Each row below is a small network's average activation on inputs in which a field has the value named, seen along a few directions.
Values that are neighbours, or in one group, have similar rows; names and order tell nothing.
In the rows, 500 means zero.
Random noise pushes rows far along 8 fixed directions. That doesn't count. These rows show it; they differ only by the noise:
531 596 572 353 878 492 723 402 586 435 905 715 695 473 602 439 573 445
 335 477
488 430 515 476 328 686 576 716 563 453 501 524 477 544 442 566 525 628
 481 464
433 381 560 732 514 484 560 671 418 526 474 665 791 323 454 513 368 489
 624 483
517 459 488 440 585 523 659 578 567 479 552 608 584 583 550 582 449 477
 505 515
516 511 517 452 686 592 539 448 542 369 498 468 365 512 583 437 640 494
 321 407
388 395 506 626 581 763 552 650 504 347 426 468 369 430 601 504 593 587
 406 438
594 274 404 204 488 317 850 472 358 461 248 768 297 758 646 548 494 462
 378 414
672 333 514 479 755 361 801 196 542 423 443 573 701 445 665 660 518 353
 507 571
643 408 638 668 460 644 536 439 748 340 316 253 679 397 386 713 525 479
 525 463
618 426 409 546 650 335 507 310 479 536 301 448 534 523 620 567 466 340
 611 593


Field U:
u4: 260 522 540 615 713 613 651 608 652 326 560 485 452 610 511 646 309 455
 506 545
u7: 633 573 556 364 192 421 510 340 693 725 827 476 874 492 358 754 389 551
 722 747
u9: 648 531 480 169 404 543 781 431 530 457 779 614 393 632 542 544 671 613
 419 568
u1: 372 644 555 630 516 690 202 679 615 491 481 261 429 499 458 412 492 479
 443 423
u8: 477 574 474 654 629 602 369 433 412 420 496 378 432 335 573 410 612 506
 511 556
u6: 385 464 387 689 555 544 390 555 290 508 389 514 393 348 654 401 560 552
 547 525
u10: 419 311 593 407 411 529 744 354 388 361 525 635 400 388 520 496 574 618
 273 394
u5: 480 809 494 454 486 413 93 520 392 626 644 394 372 418 406 161 653 514
 401 395
u2: 331 630 474 545 415 550 267 463 390 585 705 437 291 454 443 329 538 591
 531 562
u3: 428 426 412 475 324 238 491 558 309 826 514 748 702 509 503 480 275 496
 703 593
The values of U form a line.
Question: Going along U from u4 by way of its neighbour u2, in what order are u9, u8, u5, u3 met?
Answer: u3, u5, u8, u9
Question: Fewest steps between u6 and u10?
Answer: 5

Field C:
c7: 503 685 316 413 442 536 371 455 328 521 668 409 84 606 535 264 804 580
 366 529
c1: 518 359 396 451 359 336 616 532 229 696 672 769 773 342 720 422 494 594
 672 724
c6: 442 351 454 649 436 899 623 603 556 349 651 396 514 424 669 658 705 766
 587 712
c12: 269 596 626 350 567 452 528 865 681 499 505 603 441 799 341 464 269 459
 358 200
c15: 534 461 466 539 611 457 448 643 423 581 253 437 438 449 553 411 420 435
 491 472
c4: 501 342 638 470 576 381 566 243 467 356 302 455 304 495 500 520 549 482
 372 419
c14: 513 523 508 434 463 528 410 270 403 605 684 523 466 369 612 364 777 637
 374 522
c9: 511 496 388 544 580 358 400 542 421 554 137 491 393 622 510 462 456 419
 660 422
c13: 615 750 832 448 773 81 399 186 630 491 654 552 769 483 203 432 347 215
 457 307
c8: 623 498 604 410 229 581 592 154 539 392 515 332 437 232 361 496 709 537
 424 503
c3: 560 498 601 437 605 562 290 437 575 419 439 389 238 353 526 364 685 440
 215 310
c11: 548 340 379 330 350 491 661 270 270 548 555 648 500 391 669 513 709 555
 419 493
c10: 376 480 428 785 542 801 355 431 465 437 529 342 390 363 623 525 450 593
 524 554
c2: 620 657 449 452 575 279 503 451 424 583 733 682 684 511 393 383 537 514
 491 631
c5: 661 439 429 413 459 286 673 381 301 507 501 739 645 474 462 374 488 434
 492 508
The values of C form 3 separate groups.
Question: List the group mates of c12, in the order listed.
Answer: c4, c13, c8, c10
Question: List the group mates of c9, in the order listed.
Answer: c7, c6, c2, c5

Field Y:
y1: 440 525 583 464 477 643 557 599 587 529 784 583 695 410 490 546 501 586
 459 510
y6: 485 534 488 463 521 654 502 659 573 396 565 493 434 702 469 562 498 550
 480 490
y8: 511 406 431 522 385 614 599 572 403 516 649 585 550 426 565 526 609 654
 587 654
y7: 551 530 420 315 455 364 700 692 475 661 655 787 686 680 492 538 347 494
 642 568
y5: 653 605 504 373 453 549 498 395 581 514 638 414 486 462 481 465 683 569
 425 511
y3: 564 396 622 521 580 373 736 202 434 370 457 590 556 278 461 473 555 443
 394 441
y4: 494 414 514 452 434 494 631 525 392 543 572 682 598 365 576 453 564 564
 441 447
y9: 557 532 575 145 374 460 549 496 562 469 491 560 327 712 400 438 550 538
 241 309
y2: 497 674 476 471 603 509 295 346 677 518 644 265 413 601 505 515 518 433
 491 573
y10: 330 386 498 676 600 635 609 449 420 444 653 545 500 294 639 532 542 576
 545 636
The values of Y form a line.
Question: Going along Y from y3 by way of its neighbour y10, in what order are y7, y5, y4, y9 met?
Answer: y9, y4, y5, y7
Question: Name the neighbours of y6, in listed order.
Answer: y8
